Each row below holds a small network's activations on one record, seen along a few directions.
After each row come some of the record's fields: GAZ, ZANA, LUNEP, SOPAP, RUK.
The largest differences between rows may come from other fields.
(in the rows, 500 means zero)
Strong random noise was added to every row along 2 fixed directions; ignore it. To show where, here is one row again and again, with new noise each time:
[241 507 403 641 666 580 625 671 413 509 508 830 491 695 600 407 195 622
 475 493 430 571 446 641]
[329 392 475 526 523 703 433 569 463 425 608 758 378 527 475 536 371 556
 718 347 403 407 409 519]
[288 438 425 607 619 648 558 635 428 491 611 849 441 604 528 456 270 613
 584 381 406 514 433 564]
[227 564 492 487 509 551 434 570 476 356 198 494 443 724 650 506 288 470
 570 716 495 411 412 730]

[503 509 450 556 553 437 476 568 580 559 497 506 497 513 543 545 437 534
 405 557 477 493 557 549] : GAZ=dafi ZANA=timop LUNEP=pevu SOPAP=fafev RUK=kovi
[638 407 482 463 438 591 483 444 495 539 811 652 443 326 308 505 680 517
 666 160 458 452 498 271] : GAZ=zos ZANA=timop LUNEP=tubig SOPAP=fafev RUK=kip
[467 377 577 404 312 645 300 418 549 346 424 366 395 440 462 677 540 393
 771 510 466 300 409 509] : GAZ=bove ZANA=didaf LUNEP=kod SOPAP=zadad RUK=kip
[503 400 533 557 531 618 409 545 645 532 573 608 396 398 516 576 419 580
 586 403 432 493 498 488] : GAZ=zuko ZANA=timop LUNEP=pevu SOPAP=fafev RUK=kovi
[548 439 466 656 595 494 599 547 487 593 744 719 537 441 421 498 462 607
 472 328 398 582 540 409] : GAZ=bove ZANA=didaf LUNEP=kod SOPAP=zadad RUK=kovi
[438 421 572 432 391 599 289 522 567 353 378 411 406 492 566 604 464 414
 747 571 479 335 459 533] : GAZ=bove ZANA=timop LUNEP=kod SOPAP=zadad RUK=kip
[533 476 542 459 503 468 526 486 534 493 418 432 452 429 537 521 556 495
 487 580 540 537 526 516] : GAZ=feko ZANA=didaf LUNEP=tubig SOPAP=fafev RUK=kip
[472 563 418 653 643 428 721 645 543 569 460 691 541 573 581 398 341 620
 289 591 538 645 496 537] : GAZ=zos ZANA=timop LUNEP=tubig SOPAP=fafev RUK=kovi
[303 547 414 645 635 499 581 715 487 526 489 741 539 657 617 433 187 641
 464 572 437 592 490 700] : GAZ=bove ZANA=timop LUNEP=kod SOPAP=fafev RUK=kovi
[544 498 606 361 350 522 314 452 553 376 333 272 432 474 545 640 564 387
 573 579 532 358 465 536] : GAZ=furir ZANA=timop LUNEP=kod SOPAP=zadad RUK=kip
[401 666 484 526 540 359 587 541 420 479 202 366 588 698 666 425 409 455
 290 749 564 572 502 633] : GAZ=furir ZANA=timop LUNEP=kod SOPAP=zadad RUK=kip
[453 425 370 657 662 591 647 592 381 599 847 837 513 547 478 381 422 636
 466 271 450 670 433 419] : GAZ=feko ZANA=didaf LUNEP=tubig SOPAP=zadad RUK=kovi
[639 488 504 493 556 387 561 451 510 615 592 494 572 429 436 463 574 571
 340 427 557 553 634 373] : GAZ=furir ZANA=didaf LUNEP=kod SOPAP=fafev RUK=kip
[591 315 567 564 560 624 489 558 598 593 760 689 434 308 452 520 455 614
 584 289 418 462 539 354] : GAZ=bove ZANA=safir LUNEP=kod SOPAP=zadad RUK=kip
[544 614 528 602 579 336 621 558 501 587 251 387 585 635 623 433 370 531
 258 751 497 594 549 659] : GAZ=bove ZANA=didaf LUNEP=kod SOPAP=zadad RUK=kip
[478 537 495 566 520 432 608 549 532 561 502 471 548 565 525 511 439 535
 408 552 496 533 553 587] : GAZ=bove ZANA=didaf LUNEP=kod SOPAP=fafev RUK=kip
[532 394 480 647 566 568 643 572 489 632 821 771 509 426 449 506 420 642
 459 273 387 579 513 396] : GAZ=bove ZANA=didaf LUNEP=kod SOPAP=zadad RUK=kip
[475 472 477 494 485 555 454 524 488 475 613 556 495 483 477 534 504 467
 593 457 485 423 500 509] : GAZ=bove ZANA=safir LUNEP=kod SOPAP=zadad RUK=kovi
[438 540 497 552 536 471 489 557 516 476 402 532 501 548 558 489 361 538
 406 578 491 534 514 610] : GAZ=furir ZANA=didaf LUNEP=kod SOPAP=zadad RUK=kovi
[563 469 570 592 537 516 458 529 609 561 527 525 473 394 493 506 440 603
 429 472 477 493 565 468] : GAZ=furir ZANA=didaf LUNEP=kod SOPAP=zadad RUK=kovi
[487 484 428 571 561 535 575 575 379 558 692 674 497 440 467 516 428 573
 524 309 454 584 463 366] : GAZ=furir ZANA=timop LUNEP=kod SOPAP=zadad RUK=kovi
[441 470 527 591 624 529 626 620 500 600 676 754 474 490 529 448 362 641
 490 433 407 554 496 502] : GAZ=bove ZANA=safir LUNEP=kod SOPAP=zadad RUK=kip
[467 531 423 444 475 507 550 455 403 523 530 514 551 545 460 445 583 457
 466 472 540 531 486 464] : GAZ=zos ZANA=timop LUNEP=tubig SOPAP=fafev RUK=kip
[552 570 578 436 539 374 557 474 563 512 313 378 483 489 568 481 501 499
 349 686 573 577 567 581] : GAZ=feko ZANA=didaf LUNEP=tubig SOPAP=fafev RUK=kip
[368 500 576 361 359 575 298 491 539 312 287 321 412 613 582 615 490 412
 758 617 525 348 431 557] : GAZ=bove ZANA=safir LUNEP=kod SOPAP=fafev RUK=kip
[618 409 500 624 657 482 708 552 528 681 688 679 566 416 490 459 445 662
 370 348 449 621 593 384] : GAZ=bove ZANA=didaf LUNEP=kod SOPAP=fafev RUK=kip
[451 597 552 483 445 424 423 521 510 434 224 317 483 576 582 497 433 454
 395 734 528 476 506 653] : GAZ=furir ZANA=safir LUNEP=kod SOPAP=zadad RUK=kip
[391 689 404 477 571 342 671 501 289 462 317 430 688 758 618 348 450 441
 271 707 596 642 483 571] : GAZ=furir ZANA=timop LUNEP=kod SOPAP=zadad RUK=kip
[414 497 544 401 325 519 360 451 548 339 211 223 437 587 510 609 498 399
 635 692 530 375 473 613] : GAZ=bove ZANA=didaf LUNEP=kod SOPAP=fafev RUK=kip
[619 431 548 442 437 567 395 446 494 473 613 494 428 390 394 579 609 420
 572 361 495 413 522 425] : GAZ=furir ZANA=timop LUNEP=kod SOPAP=zadad RUK=kip
[405 594 378 525 600 434 625 502 339 456 450 473 611 721 600 371 443 451
 367 649 602 644 449 574] : GAZ=feko ZANA=didaf LUNEP=kod SOPAP=zadad RUK=kovi
[596 553 566 494 497 387 524 458 555 539 301 318 534 507 566 473 504 503
 381 665 487 490 521 572] : GAZ=bove ZANA=didaf LUNEP=tubig SOPAP=zadad RUK=kip
[385 461 516 451 378 635 355 447 522 341 338 382 436 558 498 642 479 412
 717 608 491 355 406 597] : GAZ=bove ZANA=didaf LUNEP=kod SOPAP=fafev RUK=kovi
[600 423 665 492 455 521 333 493 700 489 379 312 423 343 522 610 520 527
 500 578 510 381 545 482] : GAZ=furir ZANA=didaf LUNEP=kod SOPAP=zadad RUK=kovi
[490 499 534 496 541 462 531 492 545 509 498 486 486 414 516 501 541 526
 465 550 491 518 496 535] : GAZ=feko ZANA=didaf LUNEP=tubig SOPAP=zadad RUK=kovi
[508 593 535 359 376 443 400 427 529 392 236 247 507 569 593 541 550 429
 467 658 569 422 513 562] : GAZ=zos ZANA=safir LUNEP=kod SOPAP=fafev RUK=kip
[387 565 437 479 479 504 520 448 471 445 412 433 538 610 511 516 515 463
 538 595 509 460 455 597] : GAZ=bove ZANA=didaf LUNEP=tubig SOPAP=fafev RUK=kovi
[523 515 563 436 496 467 453 461 597 449 399 359 452 392 538 563 578 509
 509 609 509 458 502 566] : GAZ=feko ZANA=didaf LUNEP=tubig SOPAP=fafev RUK=kovi
[494 533 406 466 453 540 529 499 383 471 551 547 562 559 501 424 537 477
 569 482 527 499 531 470] : GAZ=bove ZANA=timop LUNEP=kod SOPAP=fafev RUK=kip
[636 396 475 375 480 523 463 401 461 482 737 511 473 352 346 508 733 497
 627 241 493 477 504 352] : GAZ=feko ZANA=didaf LUNEP=pevu SOPAP=fafev RUK=kip
[536 398 446 577 572 557 622 580 395 589 836 741 477 445 392 456 524 599
 488 229 474 655 548 380] : GAZ=feko ZANA=didaf LUNEP=kod SOPAP=fafev RUK=kip
[397 452 468 452 403 576 465 468 457 430 441 448 474 579 453 553 505 447
 639 520 510 415 450 535] : GAZ=bove ZANA=didaf LUNEP=kod SOPAP=fafev RUK=kip
[491 442 455 494 447 615 427 475 482 462 566 562 479 426 469 523 533 485
 589 422 463 463 455 468] : GAZ=zos ZANA=timop LUNEP=tubig SOPAP=zadad RUK=kovi
[512 596 428 352 466 433 544 339 280 429 513 421 621 588 431 408 654 351
 465 513 593 537 466 431] : GAZ=furir ZANA=timop LUNEP=tubig SOPAP=zadad RUK=kip
[586 470 534 393 412 534 464 435 450 460 596 493 528 495 415 495 669 469
 509 377 514 507 498 415] : GAZ=furir ZANA=timop LUNEP=tubig SOPAP=fafev RUK=kip
[443 525 418 597 587 493 613 601 387 582 642 676 519 490 514 497 373 580
 454 385 464 624 482 414] : GAZ=furir ZANA=timop LUNEP=kod SOPAP=zadad RUK=kovi
[654 347 612 530 517 528 478 468 582 614 704 614 532 302 383 489 590 591
 465 305 490 497 579 361] : GAZ=furir ZANA=didaf LUNEP=kod SOPAP=fafev RUK=kip

Here are new rows. What are their fields?
[542 583 479 531 496 368 585 499 502 540 426 510 564 535 540 421 459 475
 351 613 567 572 506 538] : GAZ=zos ZANA=timop LUNEP=tubig SOPAP=zadad RUK=kip
[556 484 532 455 378 491 439 414 510 470 520 380 490 449 424 577 623 467
 602 454 491 427 510 477] : GAZ=bove ZANA=didaf LUNEP=kod SOPAP=fafev RUK=kip
[548 361 436 410 391 708 403 456 392 453 811 642 441 404 327 519 690 475
 819 219 453 371 464 302] : GAZ=bove ZANA=timop LUNEP=kod SOPAP=fafev RUK=kip
[412 547 344 521 576 513 701 501 277 564 730 715 630 624 424 357 511 544
 423 358 545 672 496 399] : GAZ=furir ZANA=timop LUNEP=kod SOPAP=fafev RUK=kip
[419 560 459 579 552 454 583 595 485 533 380 507 524 595 618 443 392 527
 357 606 506 545 486 604] : GAZ=zos ZANA=timop LUNEP=tubig SOPAP=zadad RUK=kip
[466 443 485 617 544 520 555 566 526 537 598 626 477 511 477 482 375 587
 487 440 414 527 506 530] : GAZ=bove ZANA=didaf LUNEP=kod SOPAP=zadad RUK=kip
[552 509 499 379 390 503 407 359 463 456 567 441 514 447 433 504 617 404
 578 443 514 463 480 409] : GAZ=zos ZANA=timop LUNEP=tubig SOPAP=zadad RUK=kip
[412 539 519 441 411 491 425 435 465 351 209 298 497 631 515 547 449 362
 574 726 529 400 456 654] : GAZ=bove ZANA=didaf LUNEP=kod SOPAP=zadad RUK=kip
[518 493 457 557 503 509 528 539 501 514 615 644 473 459 428 491 518 561
 551 431 500 529 441 436] : GAZ=zos ZANA=timop LUNEP=tubig SOPAP=fafev RUK=kovi
[605 390 545 567 495 550 504 463 531 543 626 589 466 403 479 578 513 543
 562 360 418 490 532 391] : GAZ=bove ZANA=didaf LUNEP=kod SOPAP=zadad RUK=kip
[455 546 483 525 488 519 466 528 453 436 406 432 501 551 524 551 525 477
 520 569 508 514 481 512] : GAZ=furir ZANA=timop LUNEP=kod SOPAP=fafev RUK=kovi
[375 693 429 523 576 320 662 484 353 537 327 457 655 702 593 348 458 443
 254 697 570 624 509 599] : GAZ=furir ZANA=timop LUNEP=tubig SOPAP=zadad RUK=kip
[483 502 426 537 530 508 558 496 426 532 575 596 561 524 510 443 500 477
 461 445 499 566 505 455] : GAZ=zos ZANA=timop LUNEP=tubig SOPAP=zadad RUK=kip
[588 471 460 530 501 460 577 446 443 554 646 575 579 470 404 498 563 503
 516 361 500 551 563 427] : GAZ=bove ZANA=didaf LUNEP=kod SOPAP=fafev RUK=kip
[435 450 519 372 339 560 354 386 464 352 409 334 435 529 384 598 589 404
 739 541 486 353 412 511] : GAZ=bove ZANA=didaf LUNEP=kod SOPAP=fafev RUK=kip
[440 586 396 521 577 383 653 500 385 529 521 549 608 637 540 356 488 526
 371 501 566 667 514 567] : GAZ=feko ZANA=didaf LUNEP=tubig SOPAP=fafev RUK=kip
[537 509 531 502 491 525 472 481 527 491 473 448 448 424 489 487 536 510
 494 552 487 492 508 511] : GAZ=feko ZANA=didaf LUNEP=tubig SOPAP=zadad RUK=kovi
[547 415 556 456 514 542 525 497 504 535 577 503 427 387 461 541 599 517
 540 446 509 506 511 449] : GAZ=feko ZANA=didaf LUNEP=kod SOPAP=fafev RUK=kip
[487 542 471 530 509 462 550 486 448 516 522 495 556 491 494 445 522 491
 411 492 514 503 520 511] : GAZ=furir ZANA=didaf LUNEP=kod SOPAP=zadad RUK=kip
[487 439 490 346 347 660 295 384 454 362 601 466 425 448 389 574 673 389
 818 435 465 277 426 409] : GAZ=bove ZANA=timop LUNEP=kod SOPAP=zadad RUK=kovi
[440 415 563 368 283 644 237 393 572 272 311 271 387 467 469 693 561 349
 780 613 492 262 414 553] : GAZ=bove ZANA=didaf LUNEP=kod SOPAP=zadad RUK=kovi
[536 485 554 556 586 486 505 548 594 577 406 478 543 452 560 508 415 576
 371 597 546 516 556 534] : GAZ=furir ZANA=didaf LUNEP=kod SOPAP=fafev RUK=kovi
[491 535 448 455 484 486 548 488 401 508 502 471 555 571 484 487 553 426
 444 507 575 529 523 507] : GAZ=furir ZANA=timop LUNEP=kod SOPAP=fafev RUK=kip
